A small network was trained on invented records. Each row is its activation on one of them, seen along a few directions.
After each row come some of the record's fields: M, Z, C, H, B.
A field that a record lacks is left out.
Other fields move the rows too, some of them a lot.
In the rows, zero is written as 500.
Strong random noise was added to every row along 2 fixed directions; ignore it. To show where, here is one row again and again, with new noise each time:
[609 364 634 279 516 414 382 608 491 341 576 468 488 557 451 491 487 377
 379 452 547]
[379 504 469 629 504 424 491 473 512 604 477 515 437 541 506 572 483 398
 554 499 436]
[455 540 451 478 581 470 519 740 551 661 478 505 614 548 529 479 477 365
 546 339 413]
[493 420 563 462 497 410 425 499 493 447 532 491 433 548 471 545 486 393
 458 502 502]

[528 411 587 611 375 323 399 309 397 384 430 574 268 517 434 528 480 479
 470 689 561] : M is m3, Z is z1, C is c1, H is h1
[429 562 505 470 537 580 513 577 554 686 504 395 644 390 631 539 576 583
 471 392 422] : M is m2, Z is z3, C is c4, H is h2, B is b1
[367 559 370 618 575 596 533 565 582 657 450 508 555 526 574 597 515 426
 674 350 346] : M is m4, Z is z3, C is c1, H is h1, B is b1
[493 562 425 521 544 573 557 585 576 752 459 502 595 465 577 464 511 520
 495 395 412] : M is m4, Z is z2, C is c4, H is h2
[693 428 602 322 470 437 510 579 488 520 479 464 498 450 472 349 522 531
 338 477 548] : M is m3, Z is z2, C is c4, H is h2
[397 533 404 628 559 604 502 586 520 590 513 455 583 513 544 638 517 528
 633 364 420] : M is m4, Z is z1, C is c1, H is h1
[443 427 537 598 451 540 490 246 504 428 559 521 350 438 525 527 491 572
 454 661 511] : M is m3, Z is z2, C is c2, H is h2
[390 506 500 580 480 545 525 492 534 553 517 475 499 491 526 498 552 497
 594 497 438] : M is m3, Z is z3, C is c2, H is h2, B is b3
[558 592 461 471 537 552 581 591 470 508 477 446 572 501 504 442 496 497
 451 413 509] : M is m4, Z is z1, C is c4, H is h1
[580 457 538 477 500 574 529 475 525 475 568 496 559 462 520 494 562 545
 493 455 528] : M is m3, Z is z2, C is c1, H is h2
[520 437 537 517 361 452 461 293 475 347 478 549 319 442 429 449 461 533
 367 774 605] : M is m3, Z is z3, C is c2, H is h2
[431 659 348 483 526 439 629 604 524 548 411 620 595 527 511 399 408 482
 568 483 463] : M is m2, Z is z3, C is c4, H is h1, B is b3
[586 598 425 444 498 588 579 723 524 564 497 519 709 440 556 392 483 473
 520 438 445] : M is m3, Z is z3, C is c1, H is h1, B is b3
[519 315 657 557 377 276 393 221 371 338 441 563 274 595 378 608 522 409
 489 695 518] : M is m3, Z is z3, C is c1, H is h1, B is b3
[470 526 473 634 362 322 496 233 418 461 411 567 216 533 420 523 449 543
 430 771 533] : M is m4, Z is z3, C is c4, H is h1, B is b3
[512 473 580 372 485 351 459 605 474 490 465 516 505 568 450 532 450 387
 517 420 498] : M is m2, Z is z3, C is c4, H is h1, B is b1
[459 440 561 513 498 634 421 381 518 299 615 498 452 493 484 541 542 566
 484 565 560] : M is m3, Z is z1, C is c1, H is h2
[558 535 426 305 583 641 485 677 610 197 604 622 671 562 440 407 468 429
 475 400 541] : M is m3, Z is z3, C is c1, H is h1, B is b3
[567 534 495 382 549 586 547 749 554 597 483 468 700 474 565 379 547 519
 564 369 503] : M is m3, Z is z1, C is c1, H is h2
[670 429 586 361 431 424 455 513 455 424 512 532 488 516 476 397 488 422
 391 547 516] : M is m3, Z is z3, C is c1, H is h1, B is b3
[450 561 441 566 519 466 505 574 500 555 442 584 462 571 422 463 459 408
 533 461 442] : M is m4, Z is z3, C is c4, H is h1, B is b3
[616 496 536 326 496 503 445 589 494 447 504 537 500 519 426 399 456 531
 394 523 563] : M is m4, Z is z3, C is c4, H is h2
[397 560 371 589 467 389 501 458 460 423 456 654 429 603 385 467 398 404
 652 579 517] : M is m2, Z is z3, C is c1, H is h1, B is b3
[535 479 440 387 572 552 468 614 498 337 540 569 551 521 491 527 482 428
 539 397 552] : M is m2, Z is z2, C is c1, H is h1
[389 455 448 573 565 652 463 572 530 616 537 446 626 518 525 608 539 471
 560 316 457] : M is m4, Z is z1, C is c1, H is h2
[590 510 503 402 479 483 500 753 511 654 425 481 594 523 507 342 488 493
 470 374 502] : M is m3, Z is z1, C is c1, H is h2
[524 454 537 461 519 468 447 521 452 671 488 419 540 448 527 478 548 509
 494 437 472] : M is m2, Z is z1, C is c1, H is h2
[443 542 429 518 532 620 453 440 515 278 653 561 471 454 503 523 554 573
 499 532 566] : M is m1, C is c1
[455 506 496 638 452 507 521 305 463 507 515 456 364 469 533 645 535 546
 577 644 475] : M is m4, Z is z2, C is c1, H is h1
[564 583 457 384 566 601 515 599 538 245 604 551 617 485 495 399 523 548
 431 559 503] : M is m3, Z is z3, C is c1, H is h1, B is b3
[469 550 441 493 545 588 489 650 552 446 553 471 567 508 456 460 490 464
 524 418 451] : M is m4, Z is z3, C is c2, H is h1, B is b3
[598 612 368 352 595 555 600 763 549 498 516 504 753 444 492 408 504 492
 526 366 468] : M is m2, Z is z2, C is c1, H is h1
[516 610 457 519 541 599 548 605 513 404 493 511 508 506 485 449 465 502
 504 491 513] : M is m4, Z is z1, C is c4, H is h1
[407 388 557 573 475 450 408 367 454 610 514 417 463 539 524 649 552 522
 565 461 481] : M is m2, Z is z1, C is c1, H is h2
[439 503 524 609 465 422 473 625 460 701 404 544 498 582 528 502 459 349
 593 425 423] : M is m3, Z is z3, C is c1, H is h1, B is b1
[649 447 543 267 569 424 528 822 486 552 441 471 677 573 528 348 463 452
 558 287 447] : M is m3, Z is z2, C is c1, H is h1
[316 692 375 755 463 493 587 314 464 482 442 575 419 468 565 570 472 572
 604 663 502] : M is m2, Z is z1, C is c4, H is h1

Which values does each new row have?
[428 548 510 474 534 586 553 486 544 632 509 443 594 369 628 510 567 581
 451 466 419] : M is m2, Z is z3, C is c4, H is h2, B is b1
[376 555 429 574 440 495 524 464 498 526 425 592 502 572 461 471 422 546
 583 573 464] : M is m3, Z is z3, C is c4, H is h2, B is b3
[483 556 412 497 596 614 492 638 569 375 555 526 616 578 471 553 502 452
 551 391 510] : M is m4, Z is z1, C is c1, H is h1
[532 348 599 426 468 465 462 325 490 410 574 353 415 393 540 515 584 567
 445 600 545] : M is m2, Z is z2, C is c2, H is h2
[440 460 493 477 521 482 423 565 490 446 486 527 491 631 447 528 484 372
 635 420 439] : M is m4, Z is z3, C is c1, H is h1, B is b3
[374 362 534 544 499 476 469 465 497 746 522 389 525 525 580 673 594 449
 606 330 397] : M is m2, Z is z2, C is c1, H is h2
[726 275 708 165 510 381 329 653 433 272 530 460 469 674 427 472 450 338
 424 431 608] : M is m4, Z is z1, C is c1, H is h1
[431 511 444 530 518 644 477 450 520 387 616 478 480 487 532 583 553 553
 538 484 425] : M is m4, Z is z3, C is c1, H is h1, B is b3
[566 576 487 422 534 475 550 595 499 723 416 428 629 395 565 377 548 551
 427 463 479] : M is m2, Z is z1, C is c4, H is h2
[659 240 729 231 375 318 278 527 406 141 536 569 344 711 331 493 472 306
 402 525 651] : M is m3, Z is z3, C is c1, H is h1, B is b3
[509 546 470 437 555 561 528 609 503 626 464 501 592 481 522 444 533 577
 484 476 462] : M is m4, Z is z3, C is c4, H is h2
[475 606 469 478 495 624 524 589 552 363 531 574 556 504 517 479 464 446
 516 408 500] : M is m3, Z is z3, C is c4, H is h1, B is b1
[584 365 649 412 468 537 445 374 516 466 580 397 427 404 515 539 560 586
 337 492 507] : M is m4, Z is z2, C is c4, H is h2
[502 428 525 533 471 421 488 548 462 671 446 477 479 548 565 490 520 425
 534 423 385] : M is m3, Z is z3, C is c1, H is h1, B is b3
[450 436 551 434 491 569 355 514 517 310 594 485 470 607 458 601 453 393
 555 359 526] : M is m4, Z is z3, C is c1, H is h1, B is b1
[572 471 525 461 548 622 451 430 501 282 592 438 507 429 507 583 530 565
 399 560 543] : M is m4, Z is z1, C is c1, H is h1
[559 564 436 442 549 470 496 558 460 392 519 555 599 513 454 432 428 477
 504 477 536] : M is m2, Z is z1, C is c1, H is h1
[585 382 587 433 460 448 393 324 446 453 532 407 419 404 502 480 560 563
 368 624 565] : M is m2, Z is z1, C is c1, H is h2
